These are the activations of a small neural network, seen along a few directions. Each row is one input.
Each table varies a few parts of the input and shows all the possible inputs, shuffled.
Descriptions start from the smaller parts, as in this example, which fits no table here: one of 5 places around a ring, together with either a single point or one of 11 places along a line or (one of 3 separate values, together with one of 4 places along a line).
Shared parts are said once, and a part with two or three values counts as separate values.
(in the rows, 128 means zero)

Other details of the inputs vary at random and push rows far along three fixed directions, the same in every table; ignore that.

A family of inputs:
x1: [173 143  99 148 154 161 172 135 169 104 141  83]
x2: [109 140 137 123 115 117 112  87  87 130 146 155]
x3: [151  86  98 114 133 125 162 122 149 110 179 112]
x4: [128 123 126 100 109 105 124 134 137 116 128 127]
x5: [124 173 146 120 111 114 115  98 104 137 146 123]
x6: [117 176 162 115 102 119 115  96  69 154 156 168]
x7: [174 146 131 139 152 137 212  79  74 124 217 146]
x8: [133 135 127 133 143 138 119 152 185 119  67  94]
x9: [161 127 133 158 158 152 175 126 118 133 143 130]
x10: [132 169 142 188 148 191 122 120  95 143  86 150]
x11: [166  83  87 105 155 129 189 148 184 101 164 105]
x12: [111 130 143 117 119 115 106 137 119 147 128 142]
x13: [110 110 123  96 112 117 107 136 146 136 126 133]
x14: [118 125 140  97 108 100 135  81  88 132 179 153]
x15: [108  97 123 121 122 109  99 131 135 125 123 123]
x16: [154 176 147 158 132 140 160 123  69 137 167 145]
x17: [169 111 102 131 152 141 177 161 176  96 115 103]
x18: [103  79 103  93 122 102 105 125 175  98 104 123]
x19: [109 126 130 110 108 117 100 134 122 143 143 135]
x20: [130 155 138 121 104 125 121 121  98 133 140 141]
x21: [123 126 115 115 122 124 106 140 184 115  92  92]
x22: [114 114 117  97 118 103 103 138 190 110  92  93]
x23: [ 92 105 132 114 118 140  72 171 181 144  38 131]
x24: [140 122 125 160 151 160 130 193 178 116  44 110]
x25: [131 125 131  96 112 101 156  72  82 125 208 150]
x26: [109 162 156 153 126 126 100 100  60 150 115 159]
x27: [ 88 100 140  80  94  56  86  94  97 129 172 141]
x28: [122 109 121 128 144 117 134 131 180 118  97  90]
x29: [ 94 133 142 106 103  86  99  89 118 140 142 117]
x30: [129  94  99 103 130  96 150 106 171 106 166  84]
x31: [104 171 169 160 118 140  86 149  84 163  86 152]
x32: [170 131 103 156 151 151 182 151 125 112 179 110]
x33: [131 146 142 170 157 166 131 128 121 132  73 145]
x34: [150 141 127 193 161 184 140 144 116 139 107 123]
x35: [159 144 119 112 129 125 175 104 109 119 200 139]
x36: [ 99  98 131 102 110  84  95 114 119 127 145 131]
x37: [ 91 144 145 138 110 129  80 113 132 152  86 115]
x38: [ 98 109 132 125 130 106  88 131 131 124  75 135]
x39: [103 146 149 108  90  93  94 124  89 137 140 147]
x40: [112 126 127  85  97 103 110 115 128 128 152 141]
x41: [168 156 116 162 152 189 167 144 136 129 126 127]
x42: [ 94 129 142 124 103 115  75 155 125 141  95 134]
x43: [127 132 137 148 138 134 122 167 136 131  96 125]
x44: [131  93 109 106 126 124 148 115 149 111 148 125]
x45: [153 189 155 187 145 166 154 135  60 153 154 147]
x46: [122  90 120  87 110  86 132 103 124 121 183 131]
x47: [ 98  91 138  97 106  97  93 126 143 134 112 135]
x48: [106 144 144 135 104 131  86 155 121 137  84 136]
x49: [ 95 104 120 109 112  96  83 117 123 121 108 133]
x50: [141  63  93  96 131 109 152 134 178 100 160 103]
x51: [123  89 101 118 139 109 124 130 151 103 115 116]
x52: [183 112  80 169 179 167 196 133 140  96 153 103]
x53: [119 126 129  86 103  84 127 103  91 136 214 143]
x54: [160  94  90 121 158 123 188 111 153  85 172 115]
x55: [126 131 132 149 131 170 123 127 128 139  94 138]
x56: [125 171 158 178 143 180 109 156 106 169  79 149]
x57: [133 146 146 151 147 162 130 151 131 153  85 142]
x58: [144 147 126 150 125 150 136 149 115 126 130 125]
x59: [119 166 160 135 121 143 111 129 108 153  95 157]
x60: [156 105  97 102 129 116 165 140 163  94 153 108]
x61: [120 141 139 140 135 124 130 110 133 137 119 108]
x62: [ 96  71 123 114 133 103  86 159 181 117  66 113]
x63: [131 143 133 141 129 163 123 140 123 151 114 139]
x64: [150 189 146 154 116 155 143 109  61 145 159 150]
x65: [164 138 126 175 177 180 170 171 150 135 102 122]
Each input here is: one of 5 places along a line, together with either one of 2 separate values or one of 5 places around a ring or one of 6 places around a ring.
Question: The inputs of x8 and x5 match in every part but the place on the line of 5. If x65 is changed in the same way as x8 into x5, which row does it become?
Answer: x56
Question: Which other rows does x37 become when the choice among 2 separate values takes its other values? List them by row number.
Answer: x1
Question: Start at x34 and move only the place on the ring of 5, one step at a time. The first step leads to x3. Which rows follow, in order?
Answer: x55, x10, x52
Question: List by row number the other rows that have the place on the line of 5 in common with x26.
Answer: x4, x6, x11, x12, x14, x16, x22, x27, x31, x47, x54, x61
Question: Which other rows does x42 become when the place on the ring of 6 takes its other values? List them by row number.
Answer: x13, x20, x40, x48, x53
Question: Which other rows does x33 become when the place on the ring of 5 takes its other values? List them by row number.
Answer: x7, x9, x38, x62

A family of inputs:
x66: [100 103 145 135 119 132 108  96  87 142 108 170]
x67: [124 182 162 174 129 164 123  91  78 162 128 138]
x68: [151 121 104 137 158 159 156 146 165 123 132 118]
x69: [153 155 138 125 142 123 170 102 108 126 157 134]
x70: [153  62  79 111 133 124 154 167 207  88 134  78]
x71: [155  97 109 133 158 135 167 174 184 114 125  96]
x72: [121  21  84 103 153 107 135 144 197  76  86 119]
x73: [ 82 112 131  85  93  73  58 112 134 125 101 126]
x74: [ 88 134 144 103  98  66  87 104  92 134 163 130]
x75: [132  82 112  82 123 105 147 127 186 114 144 104]
x76: [ 79  95 147 141 133 121  70 123 108 139  57 168]
x77: [112 143 138 143 124 139  87 130 132 131  57 127]
x78: [150 171 148 195 144 181 154 131 101 141 110 122]
x79: [139 105 118  84 126  68 159 127 130 113 201 116]
x80: [122 128 126 141 127 149 103 138 156 126  54 117]
x81: [139 140 141 139 141 125 143 152 128 131 115 126]
x82: [137 128 124 125 112 117 130 131 121 114 131 120]
x83: [123 177 148 122 117 128 122  95  78 141 144 165]
x84: [213 171 127 191 191 201 242 123 124 123 146 119]
x85: [167 189 137 214 186 191 178 114  94 144 130 120]
x86: [121 148 140 153 134 160 105 171 129 151  92 141]
x87: [ 89  71 124 114 134  95  95 113 118 124 116 153]
x88: [124 118 117  79  98  77 125 120 115 104 176 133]
x89: [130  98 101  66 110  64 142 127 136  96 203 129]
x90: [199 170 119 179 164 191 216 145 107 118 161 136]
x91: [137 132 123 144 138 124 146 134 133 107 126 109]
x92: [122 137 148  73  92  54 138  93  79 123 206 146]
x93: [117 110 117  98 114  67 129 110 125 102 180 110]
x94: [148  98  92 100 140 105 159 154 160  99 176 115]
x95: [100 145 154 147 103 138  71 145 106 161  85 134]
x96: [ 94 134 145 118  99  93  68 134 108 135  99 133]
x97: [141 125 130 157 167 169 141 163 179 141  67 108]
x98: [123 128 142 140 136 165 119 152 177 143  41 121]
x99: [145 100  96 116 137 122 147 157 158 109 160 108]
x100: [ 85 110 133 103 105  99  82 108 145 137 119 116]
x101: [113 130 127 100 108 114 108 106 113 140 161 137]
x102: [140 143 132 163 137 174 127 131 132 141  96 119]
x103: [144 153 139 187 151 170 147 141 118 142 122 113]
x104: [152 120 102 143 165 129 170 118 157 100 146  95]
x105: [105 124 134 147 127 156  76 148 159 149  49 116]
x106: [110 160 153 156 120 153 106 106 113 149  89 130]
x107: [ 94 131 139 130 109 159  68 150 162 145  27 135]
x108: [119 136 125 122 125 128 112 120 120 139 138 133]
x109: [133 109 119 115 150 118 140 142 177 116 100 111]
x110: [169  95 103 188 199 180 196 128 120 121 147 134]
x111: [140  87  92  98 133 141 146 147 200 107 128 109]
x112: [153 123 105 135 147 134 152 161 145 104 134 116]
x113: [140  60  99 124 155 122 170 107 127 111 181 134]
x114: [108 174 163 154 116 119 107 104  60 160 159 140]
x115: [167 137 116 153 134 151 171 133 117 119 154 113]
x116: [141 185 159 148 112 153 141 114  54 160 184 166]
x117: [102 153 160 117 124 107  98 114 108 158 112 145]
x118: [151 102 104 118 127 109 174 118 141 101 199  95]
x119: [ 73 105 129  61  81  90  56 128 167 124  74 143]
x120: [116 100 108  78 113  65 132  87 145  92 174 107]
x121: [132 105  97  81 125  84 139 110 143  98 179 119]
x122: [159 162 129 127 119 123 174  64  62 130 224 136]
x123: [172 152 120 150 139 130 179 117  89 110 181 121]
x124: [124 130 124 115 120 151 124 132 154 131 102 136]
x125: [ 98 146 172 103  84  98  94 116  88 162 143 152]
x126: [ 94 153 155 123  97  94  70 121  78 150 127 143]
x127: [107 192 172 136  94 143  92  83  43 175 149 172]
x128: [138 118 102 131 153 141 134 148 166 114 111 112]
x129: [123  90  98  91 121  88 122 115 156 110 165 102]
x130: [168 189 147 187 139 195 166 136  76 148 135 148]
x131: [135 153 133 144 138 166 134 127 122 150 131 141]
x132: [128 116 136  80  95  81 146 112 117 124 184 131]
x133: [159  89  88 123 150 152 169 179 194 105 140 102]
x134: [136 105 109  74  94  83 147 111 114 110 229 127]
x135: [123 167 143 173 154 185 102 160 142 148  35 144]
x136: [116 112 141 132 125 142 102 185 187 128  21 117]
x137: [ 97 126 137 119 111 114  91 110 147 124  82 119]
x138: [149 142 120 115 125 119 158 132 110 112 170 141]
x139: [104 191 179 142  90 108 103  79  32 155 156 158]
x140: [121  65 114 160 159 171 127 148 164 124  61 135]
x141: [129 153 130 126 126 134 121 115 113 126 119 141]
x142: [104 162 151 127 104 140  86 117 106 146  82 154]
x143: [121  85 125 154 151 154 129 128 133 118  69 151]
x144: [105 122 132  87  85  93  93 130 121 120 127 140]
x145: [ 78  96 149  83  89  85  64 154 159 146  90 126]
x146: [166 161 121 171 165 159 166 114 104 131 153 119]
x147: [150  65  76 116 146 117 150 172 204  90 134  76]
x148: [145 185 149 182 147 171 132 149  80 152 120 146]
x149: [102 139 142 162 142 152  89 137 147 149  62 115]
x150: [153 169 140 113 104 119 172  90  51 137 236 162]
x151: [127 125 125 147 130 163 109 175 153 137  85 121]
x152: [ 74 127 163  79  87  86  64 106 119 164 114 145]
x153: [141 106  95 106 148 121 149 136 169 108 150 116]
Question: What is each input in this table made of?
Answer: one of 8 places around a ring, together with either a single point or (one of 2 separate values, together with one of 5 places along a line)
Question: The inputs of x118 and x93 match in every part but the place on the ring of 8. If x127 is changed in the same way as x118 into x93, which row does it become?
Answer: x121
Question: The inputs of x103 and x78 match in every part but the place on the ring of 8. If x105 is changed in the same way as x103 into x78, which row does it become?
Answer: x122
Question: The inputs of x88 and x148 match in every part but the place on the ring of 8. If x77 is changed in the same way as x88 into x148, which row does it become?
Answer: x146
Question: Which other rows does x142 become when the choice among 2 separate values takes its other values? List them by row number.
Answer: x144
Question: Which other rows does x125 become when the place on the ring of 8 takes its other values? List them by row number.
Answer: x71, x79, x81, x92, x132, x136, x145

A family of inputs:
x154: [143  79  92 143 171 126 176 115 142  99 150 113]
x155: [103 113 134 169 148 155  85 155 141 136  21 127]
x156: [ 79 102 134  60  75  58  66 133 127 136 157 134]
x157: [156 162 133 154 138 180 157 151 122 147 123 137]
x158: [153 154 120 156 145 172 148 143 164 122  88 101]
x159: [129 145 115 123 121 152 116 148 157 129  98 123]
x160: [133  85 112 107 129 112 135 178 172 117 135 110]
x161: [171 168 141 143 133 155 193 121  73 148 200 153]
x162: [ 99 199 186 147  91 140  72 134  66 162  65 177]
x163: [171 150 130 171 153 157 173 103  67 135 174 140]
x164: [152 149 129 148 144 126 163 111 129 123 165  91]
x165: [ 67 100 146  99 100  78  75  76  85 142 136 172]
x166: [129 106  94 101 125 111 121 152 174 104 144 100]
x167: [133  52  90 114 150 137 156 126 185  90 132 118]
x168: [ 97 156 157 135 108 137  82 128 151 151  48 112]
x169: [113  79 112  49 125  64 123  97 168 105 150 130]
x170: [124 140 148 114 100 104 126  59  41 147 213 166]
x171: [149 133 122 136 135 115 151 154 124 105 149 123]
x172: [130 159 137 165 141 153 115 149 142 133  86 104]
Question: What is each input in this table made of?
Answer: either a single point or one of 6 places around a ring or (one of 2 separate values, together with one of 6 places along a line)
Question: Which of the alternatives is x163?
Answer: one of 6 places around a ring
Question: List by row number the other inputs of the same sort as x163.
Answer: x154, x155, x165, x167, x170

A family of inputs:
x173: [118  92 117 133 148 152 110 197 218 134  43  86]
x174: [118  80 102 119 128 139 108 146 202 114  61  93]
x175: [154 129 108 133 163 125 191 106 130  96 159 115]
x176: [141 144 102 111 114 129 144 126 131 120 177 129]
x177: [127 196 170 167 145 157 128  85  71 162 117 167]
x178: [182 144 113 208 180 200 199 149 141 112  86 103]
x179: [102 165 157  89  70  81  70 113  51 135 173 162]
x180: [108 134 154  97  89  98 117  80  97 132 140 150]
x181: [134 123 110 160 172 156 133 144 177 122  63 112]
x182: [122 187 174 191 158 194 124 133 114 150  26 155]
x183: [162 172 125 159 142 170 183 119  99 145 189 122]
x184: [124 144 129 111 114 139  97 162 130 128  92 140]
x185: [162 110 100 147 170 127 188 129 156  75 150  92]
x186: [ 92 110 111  85  78  90  66 144 160 113 128 119]
x187: [104 103 131  70 105  87  96  80 139 130 146 130]
x188: [113 161 155 168 127 200 104 164 158 164  44 133]
x189: [128 115 128 140 120 121 128 121 130 107 110 112]
x190: [ 70  77 147 134 116 109  59 113  79 143 110 180]
x191: [163  82  73 111 172 103 208 123 179  62 173  82]
x192: [111 155 136 102  90 132  99 123 128 141 132 154]
x193: [163 124 116 130 129 110 164 153 131 104 164 117]
x194: [126 181 156 184 148 175 100 106  84 171  79 137]
x195: [ 68 148 187 114  91 129  41 147 131 184  47 148]
x196: [147 177 133 175 141 177 156 135 102 151 148 121]
x197: [ 93  81 130 137 136 122 102 110  79 142 127 179]
x198: [116 176 168 151 124 136 113 126  73 175 141 138]
x199: [174 179 150 136 127 136 188 115  72 139 187 161]
x200: [165 118 105 102 127 102 177 144 138 107 171 123]
x201: [ 96 133 144  68  68  47  88 117  84 135 165 154]
x202: [147  99 106 100 138  89 164 153 156 109 176 102]
x203: [162  75  97 176 190 181 190 132 116 121 139 153]
x204: [140 160 130 133 124 148 117 158 101 128 116 139]
x205: [ 84 133 163 101  86  77  72 120  97 152 156 127]
x206: [173 127  77 135 146 155 181 154 166  98 169 100]
x207: [172 169 118 147 162 112 203  57  57 121 250 135]
x208: [132 129 128 152 136 152 138 131 139 125  75 121]
x209: [121 112 135 150 133 183 103 150 187 137  23 116]
x210: [131 115 114 125 121 123 132 105 126 123 140 109]
x211: [125  85  93 109 118 114 130 157 194 101 147  82]
x212: [119 125 144 141 128 120  98 176 150 136  86 115]
x213: [107 133 142  54  77  89  89 124 112 126 149 159]
x214: [150 175 146 188 154 165 133  94  76 150 141 128]
x215: [114  62  86  65 124  79 114 109 190 102 140  93]
x216: [112  60  96  80  99  76 110 112 177  91 150  88]
x217: [ 88 125 139 116 115  84  71 105 123 128 112 131]
x218: [110  19  96  77 132  97 138 112 155 103 160 158]
x219: [127 116 140 128 141 144 119 184 188 138  59 123]
x220: [149 183 159 135 127 111 162 105  49 160 206 154]
Question: What is each input in this table made of?
Answer: one of 4 places along a line, together with either a single point or one of 5 places around a ring or one of 6 places around a ring
Question: The inputs of x174 and x216 match in every part but the place on the line of 4. If x215 is changed in the same way as x174 into x216, which row does it become?
Answer: x214
Question: The inputs of x202 and x220 match in every part but the place on the line of 4. If x204 is changed in the same way as x202 into x220, which row does it become?
Answer: x184
Question: List by row number the other rows that have the place on the line of 4 in common with x192.
Answer: x177, x180, x182, x187, x188, x195, x199, x209, x213, x218, x219
Question: Which other rows does x205 become when the place on the ring of 6 takes its other values? List them by row number.
Answer: x179, x186, x193, x211, x212
